Each row below holds a small network's activations on one record, seen along a few directions.
After each row come some of the record's fields: NAFI, RUSUN, ZUKU, FAD, VUFOP.
A field that a record lacks is written absent.
The largest differences between rows may come from other fields.
Strong random noise was added to every row along 20 fixed directions; ignore it. To show where, here is one row again and again, with new noise each time:
[-98,-265,385,-132,-248,146,-375,-292,576,-515,-133,-269,-298,-172,76,-310,115,-43,-224,-54,-282,-190,-220,-314,-269,30,328,115,-328,-44,-81,-36,-29,275,50,-46,273,69]
[-221,-104,100,106,-153,-29,24,-416,429,-313,49,-231,-399,-32,-186,-221,-29,136,-287,138,265,-219,-260,-222,-250,-220,-35,207,-150,110,301,-259,54,-7,-233,124,-247,135]
[-17,-76,-246,-143,-267,315,-26,-105,204,-145,-86,-145,-141,-204,-222,-60,223,205,-271,145,-105,56,-25,-170,122,59,171,82,-52,-234,78,153,-245,-154,-214,-113,48,487]
[-158,-306,286,-64,-248,-35,-241,-154,-203,195,-26,109,-377,61,52,-50,71,242,-23,-16,-133,-200,-91,423,-103,-96,-129,-118,56,283,-242,322,-332,159,639,-258,119,12]
[-229,-62,-76,-55,133,-251,526,-167,93,390,-79,15,97,177,-423,139,17,-194,184,130,255,89,104,67,-76,216,-65,-168,-378,-249,7,116,251,302,-125,163,-240,398]
[19,-133,-156,-223,63,-58,-4,265,-325,-10,-206,361,-38,-35,162,-32,236,-49,86,9,-76,35,3,-10,132,-204,-74,21,-55,238,93,310,-120,-34,144,-226,166,17]
[164,247,-362,188,188,-321,-189,-130,-242,281,-54,40,123,11,36,-48,28,38,-38,364,41,-324,-229,90,-63,49,123,311,95,-236,-443,405,-295,197,224,185,-238,153]
[31,67,100,-15,105,123,-48,-18,233,-139,-40,-205,234,-79,76,91,101,-328,120,-121,-171,98,137,-143,-70,114,175,-183,-251,-291,-306,-175,167,210,-77,108,320,57]
[171,-521,125,-144,-5,210,-5,-27,174,89,124,94,-270,98,-232,127,-168,83,109,-401,313,-81,82,128,63,-247,243,-63,131,27,-263,168,-76,-25,-67,-358,261,132]
[180,11,188,66,-33,305,-112,75,-74,-225,-49,-176,-252,-131,367,132,-6,-129,19,38,248,-143,-16,14,-160,-624,-144,-101,8,128,-189,-40,93,-52,-102,77,69,40]
[-62,-105,-127,-63,-295,78,-312,-164,376,420,132,-127,-216,-163,70,-99,-109,192,-89,-331,245,-233,-205,-23,-12,140,348,-20,167,-390,68,241,-98,64,171,-140,67,410]
[66,-399,43,204,344,-156,-6,-296,29,125,-349,208,-64,-23,421,-35,201,-10,-37,248,-3,56,-56,-150,236,394,-216,39,262,13,269,-488,-307,161,-21,166,-308,527]
[-194,273,621,-85,-163,-32,-27,94,-49,131,351,23,363,90,213,253,-317,342,-265,432,67,-56,-468,-93,-364,-268,199,-221,95,154,-109,346,68,14,181,-205,-38,75]
[-169,-31,152,-125,280,-257,-50,-72,282,-375,40,138,-200,-308,-216,-289,196,-459,-47,-541,-305,147,64,-160,-101,31,-111,-369,145,421,286,-449,-82,9,-203,188,400,-102]
[53,291,260,20,294,-117,-184,-133,285,59,120,-119,59,-245,324,91,-41,-341,-66,-60,-32,167,-322,46,207,-178,83,-484,279,136,-89,-358,-166,-155,215,271,70,86]
[192,-208,103,-193,102,198,55,-93,305,25,-6,-58,-463,292,-428,99,-474,99,-63,-51,323,2,-82,137,-231,-277,267,2,163,197,-25,221,-276,-50,-345,-33,-197,-2]
[-161,226,551,198,-51,-277,-22,-57,-53,-173,287,167,5,-470,-223,-99,239,-228,-61,166,-80,-60,-89,43,-236,-166,-131,37,256,380,49,-237,-27,-405,68,358,188,215]
[-325,16,226,232,15,-171,-326,-160,-237,111,-259,241,-98,95,366,-205,4,271,-48,45,189,-429,-19,-235,-129,81,-183,28,201,74,201,-176,-100,205,325,68,-106,-129]
[11,66,-127,286,81,-243,-239,-387,247,76,9,-4,191,242,112,-136,-166,159,75,61,90,114,-76,-151,187,293,204,255,-29,-281,-152,-158,-70,-36,76,32,-102,-34]
[-10,227,140,-214,-141,19,22,458,-173,155,163,110,240,-317,321,109,150,-320,88,-177,51,8,-60,-103,-253,-173,154,-188,-74,-42,53,276,285,-9,56,-47,375,113]
[77,-91,-311,145,376,-289,155,-70,-270,175,142,242,-49,37,-324,50,156,-53,-19,52,313,-356,-110,207,113,-217,4,310,239,198,-152,-136,-292,-122,186,39,-102,-117]
[127,305,-248,-45,-69,64,-146,67,379,204,270,-275,326,3,-194,208,-149,-76,244,-189,65,34,-70,175,274,175,299,28,9,-442,-73,-281,136,-102,54,58,82,-88]

[269,-47,-216,-6,136,39,-20,228,-413,102,-137,178,-79,-114,149,53,192,-34,-11,70,214,-273,-48,132,291,-50,-31,177,326,90,88,-168,-289,-120,104,63,-167,-88] | NAFI=sero RUSUN=posa ZUKU=ruro FAD=vol VUFOP=sele
[214,113,367,-165,243,143,137,369,-35,157,10,198,524,192,-58,425,-188,-77,202,411,28,85,-81,7,129,52,476,145,31,-32,-128,101,58,-202,75,-34,-6,-72] | NAFI=fel RUSUN=kopit ZUKU=ruro FAD=voput VUFOP=mer
[169,457,-85,-44,-271,-6,-26,110,122,180,1,-232,-170,-162,279,-75,-123,-409,118,156,265,127,-178,60,-276,-276,198,231,-345,-89,79,384,257,-249,81,332,-171,-27] | NAFI=kes RUSUN=posa ZUKU=dida FAD=vol VUFOP=mer
[-386,4,-285,58,86,86,-94,91,259,-80,118,-145,77,32,16,169,62,177,159,199,-47,-433,-163,75,-33,-524,-341,294,-189,109,458,-315,362,1,226,-120,-30,-30] | NAFI=rako RUSUN=absent ZUKU=dida FAD=voput VUFOP=mer
[17,193,-232,-326,331,-169,-106,173,245,-308,30,-164,293,-194,-224,64,115,-244,8,-9,-661,-43,-249,45,52,2,3,-319,-99,-15,-166,160,14,420,-148,49,183,107] | NAFI=sero RUSUN=kopit ZUKU=ruro FAD=voput VUFOP=sele
[157,-65,-307,-274,-544,-51,217,45,-329,-336,145,77,-151,-514,-534,-261,642,110,-463,109,-114,-84,-168,-16,307,102,49,192,16,46,-42,181,-360,-199,-90,-200,57,221] | NAFI=sero RUSUN=posa ZUKU=dida FAD=vol VUFOP=mer
[-2,-172,540,-180,-388,2,68,9,-260,-166,-60,93,-331,205,-161,-117,-123,184,-141,-45,307,-239,-82,24,-144,-120,83,-22,-105,272,-91,111,-12,141,118,-176,-90,-517] | NAFI=sero RUSUN=posa ZUKU=dida FAD=voput VUFOP=mer
[-260,91,128,-22,98,26,137,71,-178,-219,-136,58,227,-149,-112,60,348,-30,-106,282,-389,91,127,-115,3,196,-151,-140,-57,41,98,-122,-55,12,-85,126,109,230] | NAFI=kes RUSUN=kopit ZUKU=ruro FAD=voput VUFOP=sele
[-229,-63,4,61,-209,215,96,102,-386,-171,-12,73,69,-110,-324,139,171,441,-12,73,-38,-137,342,-11,89,-196,-506,-307,140,-80,-101,173,142,28,-318,-188,100,435] | NAFI=rako RUSUN=kopit ZUKU=ruro FAD=voput VUFOP=sele
[27,-88,-166,78,-549,310,-173,120,-295,46,118,4,48,-49,222,8,261,410,-133,-80,59,9,131,-27,77,269,-29,236,185,-225,140,-260,-204,-189,108,-308,145,12] | NAFI=sero RUSUN=absent ZUKU=dida FAD=voput VUFOP=mer
[51,466,-183,224,-206,105,-54,-102,-107,-20,38,-362,-90,-183,151,6,61,-49,-122,399,35,9,-106,119,-248,-231,-149,65,-83,-166,-205,186,-15,-140,-39,337,-214,203] | NAFI=rako RUSUN=kopit ZUKU=ruro FAD=vol VUFOP=mer
[134,166,-195,259,-280,-266,-148,-179,-135,25,147,-166,-77,-187,-55,-291,174,-179,30,-197,240,-364,1,4,-227,192,112,325,-123,-356,-379,62,144,191,78,228,52,-82] | NAFI=fel RUSUN=kopit ZUKU=ruro FAD=vol VUFOP=mer
[111,-4,307,329,-83,338,-115,-55,-218,-123,-119,-27,12,124,27,169,-157,318,-27,517,-178,112,315,38,-351,45,-243,231,250,57,-149,-28,-173,-156,-272,153,-133,217] | NAFI=rako RUSUN=posa ZUKU=dida FAD=voput VUFOP=mer
[205,118,204,-12,-11,-327,-105,124,-153,103,87,159,158,-242,95,-92,259,-517,242,-36,-106,-30,-77,169,-21,91,233,153,-142,-29,-402,155,52,-15,433,179,311,-84] | NAFI=rako RUSUN=kopit ZUKU=dida FAD=vol VUFOP=mer
[192,-98,339,163,309,-175,-95,-213,199,-60,232,97,167,72,187,-32,-155,-25,-209,79,-162,321,-253,-48,27,267,365,160,317,222,-141,-281,-377,-245,109,19,41,-144] | NAFI=nuzit RUSUN=kopit ZUKU=ruro FAD=vol VUFOP=mer
[-73,138,-2,19,-112,118,-140,86,-176,253,-93,76,106,-173,101,73,138,205,-85,301,7,-251,-95,24,260,192,2,82,320,-94,249,-160,-207,-173,315,82,-182,160] | NAFI=rako RUSUN=posa ZUKU=ruro FAD=vol VUFOP=mer
[-75,108,16,237,-148,136,-36,-48,52,18,-29,-183,234,138,157,148,28,-48,339,139,-195,335,278,234,132,56,-184,141,-358,-188,-123,-207,231,-174,261,51,93,-129] | NAFI=sero RUSUN=posa ZUKU=dida FAD=vol VUFOP=sele
[-122,99,-175,154,-105,-148,248,-222,-362,282,-106,19,167,-96,106,-157,372,-111,-191,44,135,8,161,-229,26,414,148,-49,-263,-428,-330,192,-39,157,174,73,40,179] | NAFI=kes RUSUN=posa ZUKU=dida FAD=vol VUFOP=mer
[-47,323,-21,145,221,239,-107,36,103,174,33,-155,218,67,141,291,-295,61,-7,188,83,16,33,-52,-150,-261,-36,-147,204,-140,-68,-85,-16,-93,-32,130,-66,73] | NAFI=sero RUSUN=posa ZUKU=dida FAD=vol VUFOP=mer
[-194,-165,52,239,88,240,-243,-239,178,26,-78,-54,-522,12,75,-118,-263,139,-33,-357,191,-104,266,-75,-352,-260,-231,-158,351,171,206,-55,-102,-102,-236,90,62,157] | NAFI=kes RUSUN=posa ZUKU=ruro FAD=voput VUFOP=mer
[283,332,276,-117,-430,-421,112,-86,9,-185,152,20,116,-37,-376,-257,-45,-33,-88,200,153,227,-308,-15,296,321,361,216,-141,-66,-174,55,9,-220,-25,161,-256,-330] | NAFI=nuzit RUSUN=absent ZUKU=dida FAD=voput VUFOP=sele
[224,99,337,28,61,87,225,-188,153,51,97,-221,-92,213,88,197,-318,-23,-225,210,487,153,-299,61,143,-199,264,-104,75,89,-127,-275,-124,-222,-7,125,-397,-239] | NAFI=kes RUSUN=posa ZUKU=dida FAD=voput VUFOP=sele
[-442,153,82,-43,52,89,7,69,276,195,454,-69,4,-110,-201,115,-100,94,-149,-451,258,-310,-146,-15,-88,-166,55,-254,368,181,555,-601,92,-203,159,-64,176,-220] | NAFI=kes RUSUN=absent ZUKU=dida FAD=vol VUFOP=mer
[261,-418,-360,75,155,-54,154,2,132,17,78,117,7,-84,-157,-55,318,-303,88,-63,-239,310,173,109,-68,390,201,584,-70,-40,66,-202,-269,-206,-128,-4,180,245] | NAFI=sero RUSUN=absent ZUKU=dida FAD=vol VUFOP=sele
[-54,166,-346,56,-251,-325,-113,142,-288,273,17,2,-47,86,318,-190,68,-53,221,-204,-4,-63,-10,273,-132,244,-288,185,-151,-2,267,-41,178,217,366,49,-130,-442] | NAFI=nuzit RUSUN=absent ZUKU=dida FAD=voput VUFOP=mer
[96,204,386,-48,-102,-271,-118,-217,21,144,-20,-25,-114,-107,15,-173,-118,-143,-104,-142,343,-174,-236,-100,144,84,252,-383,106,-97,-359,56,-43,182,234,205,-104,-122] | NAFI=nuzit RUSUN=absent ZUKU=dida FAD=voput VUFOP=mer
[12,-509,-73,-206,37,105,-265,138,-29,-464,-321,266,-225,87,62,-185,171,177,115,-155,-296,-173,91,-77,235,-183,-142,240,-103,359,181,-26,-71,82,111,-405,258,-267] | NAFI=kes RUSUN=absent ZUKU=dida FAD=voput VUFOP=sele
[94,-217,277,309,-133,-220,-271,-396,165,57,322,-36,-106,-87,-24,-94,-34,-11,193,18,-229,202,-46,438,-11,-124,125,225,-72,60,-713,486,-68,-258,395,-82,287,293] | NAFI=kes RUSUN=posa ZUKU=ruro FAD=voput VUFOP=mer
[48,-64,-107,-12,201,-124,-419,-99,503,-15,-26,34,-15,199,-267,-98,-269,-28,326,-229,-120,-35,-32,110,249,29,401,359,-30,-78,-116,56,-69,-175,231,-28,202,-297] | NAFI=kes RUSUN=kopit ZUKU=ruro FAD=voput VUFOP=mer

Which values does each new row have?
[465,-360,289,72,-101,-7,461,166,-101,-103,223,44,73,-43,-59,233,-38,-106,133,224,392,130,-21,70,-18,-138,42,356,-67,9,-144,-11,319,-130,-462,1,-199,298] | NAFI=nuzit RUSUN=absent ZUKU=dida FAD=voput VUFOP=sele
[17,-9,155,-20,137,-131,2,-5,204,306,82,219,101,282,520,-23,-351,-56,17,-130,496,284,-264,-301,62,-63,485,49,-46,32,222,97,97,-269,108,-191,-31,-194] | NAFI=sero RUSUN=kopit ZUKU=ruro FAD=vol VUFOP=mer
[163,-414,-215,-217,-14,182,341,165,37,-120,239,-1,-9,-94,-133,204,288,-107,-38,-19,-188,251,-1,205,110,-106,-32,87,-102,192,94,-132,-45,-169,-150,-325,196,234] | NAFI=rako RUSUN=absent ZUKU=dida FAD=voput VUFOP=mer
[-46,28,178,310,70,17,226,-141,-48,127,313,-106,103,-284,-46,61,293,-435,-38,-304,229,-2,244,9,-85,142,120,-64,90,-146,-234,-581,82,-232,96,270,307,-27] | NAFI=rako RUSUN=posa ZUKU=ruro FAD=voput VUFOP=mer
[346,161,483,-122,114,30,-90,85,37,-56,-307,-10,222,-10,382,126,-179,-324,98,186,-240,490,17,-123,80,222,108,-421,9,-76,-319,75,-65,153,-150,245,-40,114] | NAFI=sero RUSUN=posa ZUKU=dida FAD=voput VUFOP=mer
[244,-321,-617,-15,-55,162,207,33,-52,-256,320,-393,-204,120,36,53,231,-24,-291,27,-119,-188,-206,259,-485,-125,-19,586,-281,117,4,-187,-87,267,-118,-228,-79,-361] | NAFI=rako RUSUN=posa ZUKU=ruro FAD=voput VUFOP=mer
[-64,-202,-25,-227,430,153,215,-147,472,-68,-126,-260,148,417,-266,380,-263,98,127,291,-62,-124,-186,133,321,-254,-120,-214,-284,50,-44,-328,167,365,88,-147,-282,-133] | NAFI=kes RUSUN=absent ZUKU=dida FAD=vol VUFOP=mer
[-90,325,149,10,-68,43,-198,-12,110,-2,-52,-129,204,-128,288,-49,40,-81,-150,189,-221,37,-113,-228,-155,134,164,-53,-63,-188,-49,0,-27,46,150,159,65,60] | NAFI=rako RUSUN=absent ZUKU=dida FAD=voput VUFOP=mer
[225,75,-78,-354,-191,-117,-275,273,165,0,-97,-17,-22,-249,315,-148,115,-188,-9,-12,10,-256,-526,-17,326,-63,418,251,-141,-78,154,210,24,31,404,-43,-26,-171] | NAFI=kes RUSUN=posa ZUKU=dida FAD=voput VUFOP=sele
[-326,152,-189,30,107,-107,57,-147,160,263,385,-55,85,84,-384,-6,-237,166,-123,-453,-103,137,119,54,-174,233,3,-432,252,-48,41,94,-33,53,-171,-108,161,52] | NAFI=kes RUSUN=kopit ZUKU=ruro FAD=voput VUFOP=mer
[-118,-161,-73,317,-231,110,61,-574,70,150,-1,-216,-133,248,-14,-25,-44,378,-113,-7,112,320,243,57,141,333,-150,-154,-40,-299,-266,-147,-171,-13,-35,-93,-154,245] | NAFI=sero RUSUN=absent ZUKU=dida FAD=voput VUFOP=mer
[24,202,350,236,-55,-215,-155,-163,-227,201,-78,105,-134,-232,-76,-138,58,-102,-89,60,48,-128,64,91,-123,265,-73,-60,404,17,-171,-116,-326,-55,205,436,-124,55] | NAFI=sero RUSUN=posa ZUKU=dida FAD=voput VUFOP=mer
[88,136,141,79,-79,58,32,62,8,433,62,-68,23,-272,71,77,178,-302,-100,201,67,-98,-99,123,-317,375,353,319,137,-200,111,-135,-251,-135,266,367,-81,222] | NAFI=sero RUSUN=posa ZUKU=dida FAD=vol VUFOP=mer
[82,304,-299,-61,-238,39,-4,175,-433,158,147,-85,476,-157,119,20,355,-27,-152,-51,-57,-200,-11,-122,150,392,353,-21,-140,-506,-482,178,2,178,289,-157,258,-161] | NAFI=kes RUSUN=kopit ZUKU=ruro FAD=vol VUFOP=mer
